grid =
array([[130, 116, 147, 132, 127, 132, 105, 128, 126, 126, 123, 112, 134,
        124, 133],
       [112, 127, 128, 134, 130, 127, 119, 128, 141, 130, 140, 146, 130,
        127, 124],
       [126, 137, 121, 135, 120, 140, 116, 133, 138, 137, 141, 146, 135,
        129, 126],
       [126, 127, 136, 120, 134, 114, 118, 127, 135, 107, 118, 113, 124,
        127, 127],
       [116, 140, 131, 117, 130, 119, 118, 118, 135, 108, 129, 127, 141,
        129, 130],
       [139, 113, 132, 139, 126, 135, 133, 138, 118, 146, 125, 122, 120,
        129, 129],
       [140, 118, 134, 138, 123, 140, 134, 139, 119, 146, 127, 125, 121,
        127, 129],
       [137, 144, 133, 120, 120, 137, 122, 124, 128, 120, 129, 126, 141,
        131, 132],
       [114, 127, 131, 136, 126, 131, 119, 130, 140, 134, 141, 148, 130,
        124, 124],
       [112, 120, 124, 135, 131, 128, 138, 126, 127, 142, 139, 148, 123,
        127, 124],
       [133, 120, 142, 139, 126, 135, 109, 141, 137, 137, 130, 130, 122,
        126, 126]])
Indices start at 0.
(0, 0)	130
(9, 10)	139
(8, 12)	130
(5, 14)	129
(6, 6)	134
(1, 12)	130
(5, 8)	118
(5, 13)	129
(5, 9)	146
(5, 5)	135
(8, 10)	141
(5, 4)	126
(6, 5)	140
(5, 0)	139
(2, 5)	140
(3, 9)	107
(9, 3)	135
(3, 0)	126
(4, 2)	131
(10, 1)	120
(5, 10)	125
(9, 9)	142
(4, 12)	141
(10, 8)	137
(9, 14)	124
(6, 4)	123
(8, 6)	119
(5, 2)	132
(2, 0)	126
(7, 13)	131
(4, 6)	118
(8, 14)	124
(5, 12)	120
(8, 2)	131
(0, 14)	133
(9, 2)	124

M = [137 100 149 128 128 143]
M[0]: 137
M[5]: 143

W = 154,143,145,123
W[0]	154
W[-1]	123

x = [133 133 124 129 128 137 128 130 104 121 131 128]
x[0]: 133
x[-7]: 137
x[8]: 104
x[-2]: 131

X = [130 127 112 115 124 153 136 127 132]
X[-9]: 130
X[-6]: 115
X[-1]: 132

arr =
[[129 113 156 130 128 137]
 [123 131 140 121 121 127]
 [122 131 141 120 120 127]
 [132 138 132 124 124 120]
 [138 122 112 139 138 130]
 [128 128 128 128 128 128]
 [129 112 151 132 130 136]
 [132 125 122 132 131 128]
 [117 155 129 111 114 116]
 [156 121 148 139 135 121]
 [122 124 120 126 126 139]
 [126 127 122 127 127 136]
 [134 124 117 135 134 129]
 [143 122 131 136 134 130]]
Rows and columns are counted from 0.
(0, 0) => 129
(4, 5) => 130
(7, 4) => 131
(5, 2) => 128
(9, 3) => 139
(3, 4) => 124
(4, 3) => 139
(9, 5) => 121
(3, 1) => 138
(6, 0) => 129
(5, 0) => 128
(4, 1) => 122
(10, 5) => 139
(6, 5) => 136
(2, 5) => 127
(2, 2) => 141
(11, 5) => 136
(10, 2) => 120
(9, 2) => 148
(6, 2) => 151
(12, 1) => 124
(4, 2) => 112
(13, 1) => 122
(13, 3) => 136
(8, 5) => 116
(0, 3) => 130
(0, 5) => 137
(1, 2) => 140
(13, 2) => 131
(10, 1) => 124
(3, 3) => 124

B =
[[131 140 138 115 113 114 118 114 134 141 117]
 [128 122 117 140 137 138 142 136 125 117 137]
 [122 119 120 135 138 136 135 137 119 117 139]
 [131 140 137 116 113 114 119 114 134 141 118]
 [129 122 117 139 137 138 142 136 125 117 137]
 [125 122 117 138 137 137 139 136 122 117 140]
 [125 122 117 138 137 137 139 136 121 118 139]
 [153 122 139 139 129 142 142 132 154 123 105]
 [126 140 120 132 122 124 138 120 129 132 130]
 [102 133 118 117 126 116 113 124 102 132 148]
 [137 134 141 117 118 119 114 120 138 139 114]
 [136 140 119 139 121 129 149 119 139 129 128]
 [104 132 119 126 129 123 118 127 106 130 142]
 [128 122 117 140 137 139 142 136 125 116 138]]
B[0][0] => 131
B[13][2] => 117
B[6][0] => 125
B[12][10] => 142
B[5][8] => 122
B[9][7] => 124
B[6][6] => 139
B[8][2] => 120
B[11][3] => 139
B[8][6] => 138
B[6][8] => 121
B[2][4] => 138
B[7] => [153, 122, 139, 139, 129, 142, 142, 132, 154, 123, 105]
B[4][7] => 136
B[:, 7] => [114, 136, 137, 114, 136, 136, 136, 132, 120, 124, 120, 119, 127, 136]
B[10][7] => 120
B[0][8] => 134
B[2][1] => 119
B[12] => [104, 132, 119, 126, 129, 123, 118, 127, 106, 130, 142]
B[:, 10] => [117, 137, 139, 118, 137, 140, 139, 105, 130, 148, 114, 128, 142, 138]
B[13][4] => 137
B[11][1] => 140
B[6] => [125, 122, 117, 138, 137, 137, 139, 136, 121, 118, 139]
B[0] => [131, 140, 138, 115, 113, 114, 118, 114, 134, 141, 117]
B[3][9] => 141
B[10][2] => 141
B[10][8] => 138
B[4][10] => 137
B[1] => [128, 122, 117, 140, 137, 138, 142, 136, 125, 117, 137]
B[2][8] => 119
B[12][2] => 119
B[:, 8] => [134, 125, 119, 134, 125, 122, 121, 154, 129, 102, 138, 139, 106, 125]
B[11][10] => 128
B[4][4] => 137
B[12][0] => 104
B[4][1] => 122
B[3][2] => 137
B[5][4] => 137
B[13][7] => 136

data =
[[127 131 148 126 148 121 108]
 [145 146 144 117 150 126 124]
 [124 129 101 122 126 134 123]
 [104 119 136 131 138 144 111]]
data[-4,-7] = 127
data[1] = [145, 146, 144, 117, 150, 126, 124]
data[-4,-1] = 108
data[-3,-3] = 150
data[:, 4] = [148, 150, 126, 138]
data[-1,5] = 144
data[:, -4] = [126, 117, 122, 131]
data[0,1] = 131
data[:, -1] = [108, 124, 123, 111]
data[1,-4] = 117

a =
128,127,129,157,130,127,125,124
130,127,122,157,130,124,125,129
128,127,127,157,127,129,128,128
131,127,136,157,125,123,134,113
131,126,116,157,130,127,119,145
128,130,143,157,127,130,136,109
130,131,133,157,126,127,137,116
128,127,124,157,128,124,128,126
130,131,140,157,124,131,133,114
127,131,131,157,126,128,132,123
131,129,139,157,127,129,131,111
127,124,110,157,133,125,119,151
124,130,111,157,133,131,114,156
130,127,138,157,128,126,129,114
Indices start at 0.
(0, 0) => 128
(1, 5) => 124
(11, 7) => 151
(13, 2) => 138
(6, 1) => 131
(11, 5) => 125
(13, 6) => 129
(13, 3) => 157
(5, 3) => 157
(8, 3) => 157
(3, 7) => 113
(4, 3) => 157
(11, 4) => 133
(4, 6) => 119
(3, 5) => 123
(12, 3) => 157
(0, 2) => 129
(1, 2) => 122
(8, 7) => 114
(0, 5) => 127
(4, 0) => 131
(9, 7) => 123
(10, 3) => 157
(7, 5) => 124
(10, 4) => 127
(10, 5) => 129
(9, 0) => 127
(2, 2) => 127
(4, 7) => 145
(4, 4) => 130
(0, 3) => 157
(5, 5) => 130
(8, 6) => 133
(8, 5) => 131
(9, 6) => 132

A = [138 133 140 137 129 133 154 136 125]
A[0]: 138
A[5]: 133
A[8]: 125

m =
[[139 122 118 116 114 111 136 131 130 136 132 131 131 107]
 [117 131 134 136 139 142 121 126 127 122 126 126 126 147]
 [130 120 122 123 133 135 132 132 133 132 133 132 132 135]
 [129 123 125 127 136 139 131 132 134 131 133 132 133 140]
 [123 140 141 141 129 128 122 122 123 122 122 123 123 132]
 [129 122 125 126 135 138 131 132 133 131 132 132 132 139]
 [137 124 121 119 117 114 134 130 130 134 130 130 130 109]
 [138 125 122 120 117 114 134 130 129 134 130 130 130 110]]
Indices start at 0.
(0, 0) = 139
(7, 12) = 130
(0, 5) = 111
(7, 13) = 110
(2, 3) = 123
(5, 10) = 132
(0, 2) = 118
(6, 9) = 134
(7, 7) = 130
(1, 7) = 126
(5, 4) = 135
(6, 13) = 109
(4, 7) = 122
(5, 0) = 129
(4, 2) = 141
(3, 12) = 133
(6, 10) = 130
(6, 11) = 130
(5, 7) = 132
(4, 13) = 132
(2, 11) = 132
(1, 6) = 121
(7, 2) = 122
(3, 13) = 140
(3, 1) = 123
(0, 6) = 136
(2, 2) = 122
(2, 10) = 133
(1, 12) = 126
(5, 3) = 126
